These are the activations of a small network on made-up records, seen along a few directions, one row for each record.
Each row is followed by the record's values for the fields Vasep, Toge, Nop, Gup, Vep.
The largest differences between rows may come from other fields.
In the rows, zero is written as 500.
Random noise pushes rows far along 23 fixed directions. That doesn't count. These rows show it; they differ only by the noise:
[511 576 543 580 111 612 577 862 446 462 392 441 736 693  40 772 747 636
 403 481 362 406 291 493 491 726 506 817 255 711 745  55 698 603 631 491
 686 342 418 380 747 500 401 161]
[476 481 521 408 372 596 549 360 373 539 575 470 437 365 611 579 430 403
 272 686 319 383 587 421 489 559 468 439 671 485 520 565 499 642 631 485
 365 384 385 427 537 595 701 402]
[269 538 419 396 741 720 594 426 550 503 496 602 462 490 554 327 613 654
 340 406 688 417 657 665 505 372 443 463 654 441 536 541 325 474 512 727
 265 488 562 516  86 626 394 438]
[430 494 509 393 686 662 575 543 429 612 481 561 473 472 583 283 541 444
 420 571 440 290 419 394 460 478 367 594 570 514 540 323 484 466 665 675
 326 618 417 488 288 534 450 406]
[177 394 347 610 519 322 521 289 629 607 351 461 442 746 646 707 434 570
 639 420 641 576 330 436 372 520 460 468 326 368 380 533 431 235 592 481
 699 603 434 537 735 506 654 622]
[540 532 407 391 633 638 258 496 487 580 320 452 442 512 554 540 662 496
 337 535 609 324 516 463 579 438 634 440 310 555 652 464 418 508 526 523
 530 510 639 483 510 431 490 472]
[261 491 668 345 355 436 179 517 560 415 571 498 522 376 668 547 574 675
 374 709 359 458 340 546 369 420 418 647 556 367 503 861 189 476 486 588
 571 344 569 583 462 388 581 608]
[658 518 358 532 625 575 577 563 561 412 528 544 555 647 505 429 414 689
 363 361 476 602 346 196 400 613 541 588 517 694 458 466 424 335 584 453
 543 717 366 542 441 422 427 517]
[437 646 335 763 652 507 690 498 360 338 425 544 577 726 470 480 496 584
 576 418 620 432 539 635 454 399 332 475 448 244 287 366 713 406 621 611
 629 609 588 325 623 647 551 475]
[671 380 426 391 156 350 790 417 527 537 539 677 628 475 516 542 239 482
 570 558 475 505 465 408 476 708 380 616 697 404 455 376 497 517 662 463
 538 509 492 612 623 682 635 571]
[303 377 336 498 695 521 545 493 831 384 440 653 614 550 571 450 462 687
 604 343 658 466 333 486 281 377 538 493 479 479 375 540 235 331 424 629
 549 615 758 657 527 645 255 588]
[265 521 356 555 302 362 290 475 381 823 555 300 310 646 615 689 527 553
 777 385 455 633 370 748 368 531 335 603 445 239 411 648 556 242 397 525
 611 590 248 454 689 425 883 590]
[118 619 754 590 627 420 557 327 500 650 322 604 630 481 546 421 564 412
 479 658 552 431 462 655 416 558 459 535 624 313 308 926 578 425 557 407
 485 547 579 482 511 546 569 511]
[711 492 629 246 390 356 269 650 293 730 409 428 466 328 393 547 581 433
 696 481 400 572 530 707 634 388 281 796 644 584 729 566 651 429 540 500
 432 492 373 487 239 312 488 717]
[125 622 630 551 586 428 345 472 487 349 454 520 592 507 560 381 586 528
 431 527 367 435 271 684 445 494 412 403 652 177 374 766 417 443 677 488
 678 509 486 613 520 399 457 534]
[493 566 621 588 679 316 368 500 691 646 406 411 405 550 569 524 321 449
 763 349 304 520 262 456 353 539 726 555 428 609 312 613 722 441 212 523
 538 791 522 511 682 534 479 429]
[379 476 751 495 214 382 546 633 518 317 635 432 545 339 293 260 761 279
 427 600 366 350 394 686 509 653 496 527 696 549 336 618 734 680 513 251
 488 353 605 538 667 477 306 482]
[606 584 472 448 381 500 619 417 283 604 382 579 569 715 486 427 385 496
 356 624 526 522 517 444 748 779 354 680 385 325 669 387 531 537 688 511
 495 559 339 526 392 427 645 441]
[192 442 280 654 776 772 409 405 355 253 563 403 442 582 657 535 615 592
 214 540 523 472 435 324 372 283 371 404 449 400 444 657 246 210 733 483
 527 440 326 426 586 460 496 483]
[567 652 492 427 828 554 359 752 434 479 578 520 482 104 488 709 538 458
 724 212 222 655 476 599 340 304 522 366 765 489 457 596 544 292 584 463
 702 429 565 572 816 404 502 427]
[426 436 298 245 454 242 643 460 812 574 370 752 629 447 432 653 499 576
 407 315 506 534 454 450 354 623 360 610 702 508 544 559 448 472 625 442
 640 577 646 740 553 642 256 667]
[287 396 438 607 482 443 504 454 515 363 432 453 465 594 503 285 521 511
 578 344 696 652 448 650 571 567 599 482 373 578 377 652 438 375 464 326
 479 467 747 610 719 409 438 527]
[747 499 413 435 534 540 286 694 534 389 773 433 432 341 497 438 563 379
 543 570 312 387 465 541 353 391 427 630 560 493 421 608 585 571 211 562
 455 575 666 426 629 522 358 548]
[140 610 519 400 688 525 419 554 627 852 386 696 507 495 486 482 500 444
 366 369 421 435 366 430 398 641 484 637 444 509 706 581 369 420 488 572
 419 616 480 681 431 621 359 228]
[538 579 478 648 374 585 569 608 375 672 586 560 372 480 514 570 387 500
 420 379 605 401 684 297 489 464 627 429 257 640 522 394 509 448 383 436
 375 405 438 428 587 836 685 245]

[519 372 411 525 232 408 552 439 320 609 186 505 583 441 360 434 494 353
 538 393 611 338 504 587 576 472 564 586 656 658 507 310 740 438 767 314
 436 482 625 509 706 782 495 431]  Vasep is n4, Toge is f1, Nop is w1, Gup is g2, Vep is h4
[619 395 367 412 499 531 393 522 468 478 566 498 669 552 439 546 460 403
 717 680 419 579 463 709 549 476 207 627 445 252 660 473 420 606 428 656
 512 545 569 475 425 318 396 740]  Vasep is n1, Toge is f1, Nop is w1, Gup is g2, Vep is h4
[785 437 533 403 472 480 532 425 603 431 594 675 592 305 619 420 202 383
 740 584 588 598 551 549 590 584 690 450 549 330 419 628 311 511 312 469
 531 446 864 702 745 554 575 521]  Vasep is n2, Toge is f1, Nop is w3, Gup is g1, Vep is h2
[185 342 467 599 581 564 539 171 699 650 336 463 647 774 431 629 510 339
 305 664 596 617 395 398 471 783 571 304 405 698 660 685 336 632 628 301
 441 624 415 465 429 249 441 628]  Vasep is n3, Toge is f1, Nop is w3, Gup is g1, Vep is h4
[511 452 756 575 266 480 541 399 769 651 563 435 645 534 375 734 497 593
 574 591 569 645 538 524 418 603 737 327 538 712 469 803 433 644 218 315
 468 463 338 417 276 412 578 691]  Vasep is n1, Toge is f2, Nop is w3, Gup is g2, Vep is h4
[505 657 597 440 745 740 598 521 432 339 200 472 627 280 748 396 747 879
 285 577 442 262 659 474 466 256 693 143 386 378 124 837 458 620 433 408
 514 399 523 494 486 525 509 680]  Vasep is n3, Toge is f2, Nop is w2, Gup is g1, Vep is h4
[336 474 377 528 390 518 396 586 436 351 654 395 431 663 420 523 604 477
  73 630 238 428 465 320 430 562 231 658 317 665 675 521 519 722 493 495
 378 471 382 357 482 446 294 433]  Vasep is n3, Toge is f2, Nop is w1, Gup is g1, Vep is h2
[698 558 657 586 674 593 470 554 184 315 474 471 536 399 455 471 554 432
 374 737 477 510 661 403 563 301 354 798 498 642 510 650 663 421 595 473
 381 395 567 241 487 440 489 462]  Vasep is n2, Toge is f1, Nop is w3, Gup is g2, Vep is h4
[582 385 565 453 684 697 520 357 541 431 588 481 483 452 365 570 443 276
 467 583 547 538 532 423 696 487 601 591 608 508 767 386 422 410 511 569
 381 404 352 545 347 544 311 274]  Vasep is n4, Toge is f1, Nop is w2, Gup is g2, Vep is h4
[304 589 764 434 440 343 627 523 514 758 486 634 455 464 550 509 444 527
 472 468 562 676 619 414 551 698 518 358 394 762 603 494 393 629 650 432
 448 397 534 535 305 290 736 531]  Vasep is n4, Toge is f1, Nop is w3, Gup is g2, Vep is h1
[470 574 719 284 675 474 407 542 508 765 262 249 267 314 515 468 864 315
 489 445 266 229 334 416 598 546 737 532 480 522 398 437 897 395 468 359
 555 559 172 615 650 467 385 336]  Vasep is n4, Toge is f2, Nop is w3, Gup is g1, Vep is h4
[317 315 480 354 277 418 541 287 540 533 521 454 369 461 562 445 414 492
 417 448 514 579 477 527 546 626 520 634 713 587 513 577 405 433 585 456
 332 427 419 648 457 591 549 467]  Vasep is n2, Toge is f1, Nop is w3, Gup is g2, Vep is h1
[ 92 396 610 489 439 348 435 428 639 374 413 408 444 740 584 278 516 495
 426 602 301 281  94 468 466 599 416 615 438 427 473 296 504 612 648 706
 518 606 431 575 438 442 337 419]  Vasep is n3, Toge is f1, Nop is w3, Gup is g1, Vep is h4
[383 408 439 483 230 390 454 670 677 789 408 545 605 447 229 715 505 510
 606 165 434 393 418 594 302 406 482 300 649 828 693 339 519 618 541 425
 425 574 323 524 228 737 279 643]  Vasep is n3, Toge is f1, Nop is w2, Gup is g1, Vep is h1
[590 586 484 485 798 654 609 516 605 416 539 444 461 444 475 486 575 569
 392 414 370 597 576 404 461 509 660 475 553 598 406 620 610 530 285 472
 443 545 429 485 515 462 335 369]  Vasep is n3, Toge is f2, Nop is w1, Gup is g1, Vep is h4
[778 559 135 359 484 421 351 446 432 566 399 562 486 415 615 446 345 427
 356 397 305 426 399 414 396 659 521 714 749 416 404 595 643 420 564 420
 586 768 671 624 907 672 537 431]  Vasep is n3, Toge is f1, Nop is w2, Gup is g2, Vep is h1
[883 547 271 357 605 573 483 402 529 620 416 647 552 550 408 575 338 456
 360 403 618 599 555 353 616 676 605 713 654 586 755 441 490 368 546 482
 523 676 557 589 470 539 439 358]  Vasep is n1, Toge is f2, Nop is w2, Gup is g2, Vep is h1
[603 545 437 505 590 420 205 590 721 391 804 583 337 567 506 424 465 539
 439 380 741 618 578 447 509 438 596 488 392 647 644 519 229 495 256 624
 511 529 802 540 278 423 418 536]  Vasep is n4, Toge is f1, Nop is w2, Gup is g1, Vep is h4
[437 494 685 306 348 431 670 656 706 563 595 524 424 353 547 301 744 587
 603 469 557 526 393 553 482 767 637 479 503 479 320 426 433 524 450 444
 588 397 574 744 612 328 595 514]  Vasep is n3, Toge is f1, Nop is w2, Gup is g1, Vep is h1
[523 524 608 519 558 639 446 623 472 761 247 602 648 343 466 531 613 423
 400 559 585 303 514 311 411 473 700 401 329 809 543 582 467 484 551 273
 444 502 645 465 620 563 500 469]  Vasep is n3, Toge is f1, Nop is w1, Gup is g1, Vep is h2
[688 602 608 552 608 707 388 471 377  89 350 448 520 481 407 427 442 640
 265 417 506 373 474 504 753 352 793 541 650 491 602 369 495 460 645 608
 506 395 444 556 351 673 346 167]  Vasep is n3, Toge is f1, Nop is w3, Gup is g2, Vep is h1
[347 430 315 606 511 516 422 382 635 790 529 514 421 662 561 511 384 371
 600 443 622 427 435 506 325 507 524 448 473 522 541 505 450 446 348 567
 402 729 525 443 497 663 542 448]  Vasep is n3, Toge is f2, Nop is w3, Gup is g1, Vep is h4
[524 403 475 388 600 520 413 259 428 534 456 493 443 456 697 469 359 313
 511 655 478 453 400 487 535 485 457 381 795 400 589 474 399 458 812 558
 529 590 478 515 461 338 657 552]  Vasep is n4, Toge is f2, Nop is w1, Gup is g1, Vep is h1
[524 192 559 333 580 478 457 365 692 441 409 347 416 303 432 577 411 237
 768 470 345 544 393 624 571 399 650 577 671 649 620 478 582 534 347 528
 355 456 550 618 630 518 179 436]  Vasep is n3, Toge is f2, Nop is w1, Gup is g1, Vep is h1
[472 454 584 436 535 473 266 419 327 490 448 471 454 536 545 383 287 303
 491 533 396 620 331 489 780 636 465 520 456 399 785 522 307 438 706 454
 495 515 344 702 435 254 496 454]  Vasep is n3, Toge is f1, Nop is w2, Gup is g2, Vep is h2
[912 458 397 310 560 653 208 483 322 489 427 332 340 480 559 507 474 481
 501 636 450 418 516 565 612 358 520 824 598 640 739 263 583 537 511 809
 362 570 622 317 390 398 605 395]  Vasep is n2, Toge is f1, Nop is w2, Gup is g1, Vep is h4
[562 426 721 375 348 597 589 525 478 433 512 391 484 336 523 468 530 725
 864 500 566 708 456 804 607 491 658 793 640 325 376 606 447 265 289 605
 485 272 470 629 599 446 666 378]  Vasep is n3, Toge is f2, Nop is w1, Gup is g2, Vep is h1
[682 657 494 683 558 480 308 351 145 412 362 456 519 644 497 667 286 591
 433 496 569 612 665 586 677 274 392 526 551 377 636 682 553 392 637 519
 523 536 286 311 230 513 674 588]  Vasep is n2, Toge is f1, Nop is w3, Gup is g1, Vep is h1
[480 608 439 532 648 679 481 462 554 584 600 515 482 469 470 645 354 467
 456 435 276 645 421 483 400 688 642 660 598 402 543 668 482 424 287 567
 463 562 391 558 740 607 538 108]  Vasep is n3, Toge is f1, Nop is w2, Gup is g1, Vep is h1

Which values does each new row have?
[516 348 638 557 538 662 547 588 523 439 803 407 377 430 367 474 635 384
 586 601 604 617 580 468 488 386 481 722 519 708 600 449 476 386 312 558
 288 330 415 372 373 444 416 363]  Vasep is n2, Toge is f1, Nop is w1, Gup is g1, Vep is h4
[683 216 309 440  35 522 582 510 507 251 788 412 533 607 408 145 593 298
 366 703 516 401 269 413 582 833 432 594 606 465 471 270 441 582 624 308
 521 503 468 628 684 382 384 573]  Vasep is n4, Toge is f1, Nop is w2, Gup is g2, Vep is h4
[414 695 608 565 698 535 656 554 342 622 473 483 437 402 436 732 626 544
 453 445 446 508 826 499 472 290 383 496 482 584 472 537 775 494 483 540
 410 361 364 250 390 624 562 408]  Vasep is n3, Toge is f2, Nop is w3, Gup is g2, Vep is h4
[651 623 168 360 460 440 266 758 260 752 550 509 312 451 530 498 365 530
 625 130 301 646 641 707 599 474 271 483 320 394 733 418 490 590 329 605
 395 589 420 618 452 507 554 533]  Vasep is n3, Toge is f1, Nop is w3, Gup is g1, Vep is h1
[585 343 328 462 365 314  91 459 538 509 492 438 342 578 493 464 314 286
 490 437 524 463 427 527 573 445 510 585 400 671 750 533 452 565 365 483
 412 617 706 537 516 540 322 551]  Vasep is n3, Toge is f1, Nop is w1, Gup is g2, Vep is h1
[552 423 535 435 642 557 386 336 796 257 533 578 587 400 480 701 266 487
 535 500 451 518 374 478 467 400 749 480 799 487 627 470 300 473 499 693
 596 458 681 614 514 631 332 315]  Vasep is n3, Toge is f2, Nop is w1, Gup is g2, Vep is h1
[498 433 379 570 393 462 612 409 391 623 722 528 395 353 525 647 414 164
 431 582 423 437 649 337 435 521 354 473 506 304 429 692 597 416 400 258
 449 421 296 499 830 808 538 444]  Vasep is n4, Toge is f1, Nop is w2, Gup is g1, Vep is h1
[594 704 877 541 321 380 425 565 556 672 627 579 573 450 399 653 596 305
 429 797 518 477 514 392 513 768 646 451 482 520 570 524 576 664 539 363
 722 385 585 408 581 318 787 416]  Vasep is n3, Toge is f1, Nop is w1, Gup is g2, Vep is h4
[144 359 672 405 706 451 616 547 599 598 637 438 324 412 603 346 640 230
 694 567 350 393 287 447 408 497 306 351 550 482 454 202 503 510 726 632
 459 522 339 560 423 294 442 545]  Vasep is n3, Toge is f1, Nop is w3, Gup is g1, Vep is h1
[715 412 565 398 669 545 512 368 550 432 424 517 564 514 571 447 503 706
 551 577 822 749 649 474 591 399 568 659 544 731 507 742 325 319 457 491
 411 510 668 462 190 244 516 792]  Vasep is n4, Toge is f2, Nop is w3, Gup is g1, Vep is h4
[412 460 547 420 397 503 637 446 519 671 265 458 486 491 637 617 486 669
 596 409 482 423 353 394 438 554 680 395 537 580 420 230 489 397 769 534
 608 493 378 552 615 521 776 429]  Vasep is n4, Toge is f1, Nop is w1, Gup is g1, Vep is h4
[406 483 192 452 478 585 500 477 322 655 626 473 346 358 533 576 630 353
 540 378 574 465 732 738 497 371 278 335 590 215 496 500 508 426 522 478
 442 399 431 500 598 659 605 562]  Vasep is n1, Toge is f1, Nop is w2, Gup is g1, Vep is h1
[534 687 553 541 248 228 443 703 381 482 518 541 486 476 531 479 458 598
 536 458 230 351 423 519 401 466 355 599 503 287 353 391 736 587 504 577
 671 522 463 495 655 687 608 436]  Vasep is n2, Toge is f2, Nop is w1, Gup is g2, Vep is h4
[546 443 422 401 494 390 580 509 535 585 583 538 415 426 473 769 531 330
 493 512 485 614 622 292 575 577 413 455 286 446 645 416 493 460 515 354
 646 333 408 596 752 468 482 510]  Vasep is n2, Toge is f2, Nop is w3, Gup is g2, Vep is h4
